Here are a small network's activations along a few directions, averaged over the inputs that share one value of a field.
Values that are neighbours, or in one group, have similar rows; names and order tell nothing.
(in the rows, 500 means zero)
Random noise pushes rows far along 4 fixed directions. That doesn't count. These rows show it; they differ only by the noise:
401 680 441 376 407 466 509 351 629 524 249 519 395 426 235 309 138 388
 673 544
569 413 137 665 521 804 394 437 685 727 323 229 732 434 652 511 550 482
 365 443
299 354 569 540 775 605 393 533 465 553 611 715 440 386 389 530 674 606
 295 624
502 500 471 581 465 617 580 533 507 459 567 435 504 533 658 421 530 724
 437 584
342 337 639 627 796 559 387 483 447 387 747 627 216 356 508 492 636 637
 354 537
533 632 547 534 334 495 664 469 511 308 559 390 327 556 644 302 315 717
 617 555


KOVEM, 12 values:
roror: 450 563 449 625 662 459 228 284 632 616 139 586 507 408 366 687 454 165
 627 293
guv: 569 322 531 618 572 274 452 492 397 411 600 283 425 432 870 635 615 484
 429 370
tud: 305 671 580 365 487 590 335 399 570 531 251 601 578 538 215 500 397 305
 604 536
fam: 543 530 487 578 551 419 545 555 621 350 664 595 298 444 529 457 385 448
 604 498
zapa: 609 664 522 667 335 598 608 673 536 343 613 538 688 821 737 572 577 567
 639 591
sas: 726 389 288 489 371 481 384 421 464 597 528 174 666 528 666 645 614 451
 428 306
bezun: 718 468 660 392 344 416 801 550 337 406 757 461 274 600 529 374 491 666
 494 418
gal: 472 312 648 377 609 243 526 563 381 253 801 517 241 366 515 506 484 327
 532 348
lop: 559 569 342 647 442 637 587 489 553 497 469 343 459 559 669 372 450 634
 550 517
gotaz: 795 509 462 699 415 360 612 447 583 411 437 203 268 361 666 378 410 450
 633 238
lono: 570 596 535 422 529 574 356 358 404 677 438 585 664 545 354 649 512 303
 513 428
lofal: 401 112 430 569 791 514 94 404 554 488 632 247 306 216 477 659 622 245
 377 267
Each value of KOVEM is a pair of two hidden parts, and every pair occurs once (3 first parts, 4 second parts).
Changing only the second part turns sas into lofal. lono has the same second part as sas; what does that change turn lono into?
> tud
Changing only the second part turns gal into guv. zapa has the same second part as gal; what does that change turn zapa into?
> roror

PEL, 12 values:
veta: 511 420 463 342 550 235 393 389 477 661 285 459 492 284 265 501 453 241
 585 275
vivup: 617 316 273 572 456 513 562 506 632 506 413 215 451 256 718 442 399 449
 424 422
zuvo: 392 534 826 206 400 386 585 497 275 367 668 560 438 648 384 492 529 581
 444 556
giti: 575 520 582 592 701 490 470 418 572 416 636 732 265 474 368 523 418 247
 670 353
ril: 283 144 518 809 909 761 289 549 536 529 672 574 395 346 582 559 874 669
 295 554
mabi: 702 628 443 542 489 573 470 373 464 765 346 458 639 545 447 545 537 489
 380 416
sava: 378 571 959 622 574 435 510 541 235 242 700 637 299 570 653 507 707 842
 444 540
zevab: 731 389 353 669 425 329 556 608 565 331 673 275 434 516 973 607 545 490
 561 408
fovu: 517 295 271 684 768 862 508 623 461 852 611 708 806 509 535 706 970 879
 27 710
gunit: 456 731 293 137 55 540 687 580 576 596 279 363 781 663 239 248 145 544
 628 713
dinuv: 458 630 294 348 386 476 301 330 673 454 367 322 523 481 329 508 171 80
 772 370
dazeg: 407 489 483 763 666 631 298 468 653 440 397 496 450 463 628 560 507 265
 546 426
Each value of PEL is a pair of two hidden parts, and every pair occurs once (3 first parts, 4 second parts).
Changing only the second part turns dazeg into dinuv. ril has the same second part as dazeg; what does that change turn ril into?
> gunit
Changing only the second part turns veta into mabi. zevab has the same second part as veta; what does that change turn zevab into?
> giti

TOMUM, 12 values:
nelos: 602 569 507 376 324 456 644 668 415 555 515 525 839 641 624 597 626 598
 454 607
vak: 335 277 392 683 937 690 182 375 649 622 501 576 351 211 318 576 619 265
 369 421
veb: 527 452 485 627 579 560 385 418 503 474 523 420 410 477 588 562 529 468
 472 375
vepob: 379 412 555 311 630 339 419 546 479 625 456 723 533 430 209 590 558 312
 456 534
muvuz: 581 437 285 745 489 790 520 603 591 549 538 362 706 584 808 547 665 678
 383 557
gizem: 463 618 676 208 333 183 649 497 373 383 484 652 388 517 307 427 273 483
 666 539
lelaz: 344 358 669 603 792 510 434 471 477 332 773 658 92 361 398 457 576 581
 430 523
sis: 623 534 365 527 448 415 367 342 618 479 373 261 459 430 575 542 331 172
 672 259
nugi: 371 438 439 348 586 578 393 542 460 789 349 645 758 465 225 565 606 440
 294 600
bukob: 530 603 500 545 435 534 517 510 503 526 436 510 615 628 554 525 530 531
 545 513
peme: 368 535 501 405 560 496 504 426 573 557 365 622 372 374 193 360 316 401
 527 568
savi: 472 415 501 545 586 573 395 486 467 613 447 494 582 455 492 553 617 507
 399 469
Each value of TOMUM is a pair of two hidden parts, and every pair occurs once (4 first parts, 3 second parts).
Changing only the second part turns vepob into lelaz. gizem has the same second part as vepob; what does that change turn gizem into?
> peme
Changing only the second part turns veb into nelos. bukob has the same second part as veb; what does that change turn bukob into?
> sis
